Each row below holds a small network's activations on one input, seen along a few directions.
Each table varies a few parts of the input and shows all the possible inputs, shuffled.
A made-up example of a description, with smaller parts first: ring(8) and (point or ring(11) or (values(3) and line(6))).
Shared parts are said once, and a part with two or three values counts as separate values.

A family of inputs:
row 1: -40 -14 14 -14 -4 15 -27 70 14 1 29 -39 -6 29
row 2: 22 -21 33 28 9 53 -37 21 -1 -34 -29 -26 2 36
row 3: -38 22 -33 0 -23 -20 22 -22 23 27 30 33 -40 -32
row 4: 37 -7 -27 18 4 -30 18 -75 -37 -15 -11 20 -9 -43
row 5: 0 25 -48 9 -38 -37 26 -47 -17 10 4 -8 -9 -37
row 6: -8 29 -19 16 10 9 51 -32 23 8 8 60 -51 -9
row 7: 11 -2 -3 3 -20 -10 -29 52 -15 -19 -4 -75 22 22
row 8: 7 13 -15 38 -7 18 19 -66 -10 -15 -17 49 -20 -30
row 9: -6 -18 28 6 27 52 7 52 20 -8 7 -18 -23 58
row 10: 51 -40 24 8 20 -8 -45 7 -23 -39 -20 -51 21 29
row 11: -15 35 -3 -33 0 -45 17 -26 19 52 6 70 43 -31
row 12: -20 -23 50 -78 23 1 -21 67 3 32 -5 -15 70 8
Question: What is each input in this table made of?
Answer: values(2) and (point or ring(5))
Question: The inputs of row 2 and row 8 match in every part but the values(2) part. If row 1 is changed in the same way as row 2 into row 8, which row does it become?
Answer: row 3

A family of inputs:
row 13: -30 -12 21 -11 -11 27 -36 54 12 -4 14 -35 1 31
row 14: 40 -31 23 31 32 39 -37 12 -20 -46 -20 -30 -12 32
row 15: -43 24 -8 -28 6 -3 61 -10 38 46 30 69 -16 -12
row 16: -21 23 -17 -41 0 -44 39 -21 14 60 19 45 22 -38
row 17: 37 2 -20 47 16 4 9 -72 -25 -23 -15 48 -46 -31
row 18: -17 25 -37 -11 -16 -48 20 -28 -6 30 18 19 11 -47
row 19: 31 -20 4 18 -8 15 -26 31 -22 -37 -14 -65 -4 37
row 20: -37 26 -29 12 -25 -6 10 -23 14 27 18 40 -28 -35
row 21: 25 14 -42 41 -25 -20 23 -47 -24 -16 -9 2 -30 -29
row 22: 29 15 -37 42 0 -24 14 -54 -14 -20 -4 12 -43 -33
row 23: 29 2 -24 42 -1 -5 23 -79 -7 -30 -12 19 -41 -31
row 24: 22 -13 39 -30 1 -10 -47 39 -19 10 -23 -32 86 19
row 25: 13 19 -14 -8 -20 -49 6 -41 -17 38 -16 46 72 -53
row 26: -9 -5 14 -34 1 -12 -32 46 -9 4 9 -50 33 22
row 27: -41 -15 44 -48 16 26 7 67 33 13 17 -5 12 52
row 28: -20 -12 36 -62 11 -13 -16 56 7 27 11 -29 49 26
row 29: 38 -32 17 24 18 30 -32 8 -8 -48 -24 -51 -10 40
row 30: -44 24 -10 8 -12 26 51 -23 34 19 11 64 -35 -24
row 31: -35 -16 36 -14 2 57 -5 58 32 -9 1 -13 -10 44
row 32: 34 -16 5 23 16 10 -32 25 -14 -40 -13 -56 -13 32
Question: What is each input in this table made of?
Answer: values(2) and (point or line(4) or ring(5))
Question: The inputs of row 28 and row 16 match in every part but the values(2) part. If row 19 is changed in the same way as row 28 into row 16, which row does it become?
Answer: row 21
Question: Change only the ring(5) part in row 27. List by row number the other rows that result.
Answer: row 13, row 26, row 28, row 31

A family of inputs:
row 33: -24 -16 28 -33 -21 21 6 54 19 11 4 -20 31 38
row 34: 49 -16 23 35 10 23 -43 19 -16 -32 -38 -44 22 31
row 35: -4 -18 20 4 13 34 -13 45 18 -37 -11 -35 -39 39
row 36: 14 -39 37 25 30 44 -23 15 -4 -51 -7 -25 -23 44
row 37: 16 -7 -17 47 19 28 20 -68 -18 -27 -8 38 -58 -13
row 38: -52 1 18 -19 -6 28 -31 71 4 15 18 -24 16 21
row 39: 30 -15 3 -6 -2 -16 -53 29 -34 -18 -18 -59 33 26
row 40: 6 23 -48 17 -7 -36 32 -46 -10 -7 13 -20 -32 -40
row 41: -26 19 -4 -27 -7 -29 17 -44 31 50 13 61 12 -38
row 42: -27 19 -19 -11 -33 -14 54 -21 29 33 17 52 4 -19
row 43: 2 17 -7 -32 25 -43 44 -23 12 42 19 70 29 -32
row 44: 10 -17 0 -3 10 -7 -21 38 -6 -14 5 -79 -8 32
row 45: 33 10 -38 19 -26 -50 -10 -50 -42 -3 -14 5 6 -51
row 46: -1 23 -31 23 -4 14 35 -38 10 -16 3 32 -73 -12
row 47: 46 9 -25 60 -10 -1 -1 -62 -28 -26 -41 16 -1 -43
row 48: 4 -16 44 -54 23 0 -3 50 -1 20 9 -8 55 30
row 49: -49 35 -24 5 -21 -7 18 -7 18 35 37 54 -15 -39
row 50: -26 -13 41 -49 4 11 -28 36 16 25 -2 -15 39 23
Question: The inputs of row 33 and row 42 match in every part but one. If row 39 is changed in the same way as row 33 into row 42, which row does it become?
Answer: row 45
Question: What is each input in this table made of?
Answer: values(2) and (line(4) or ring(5))
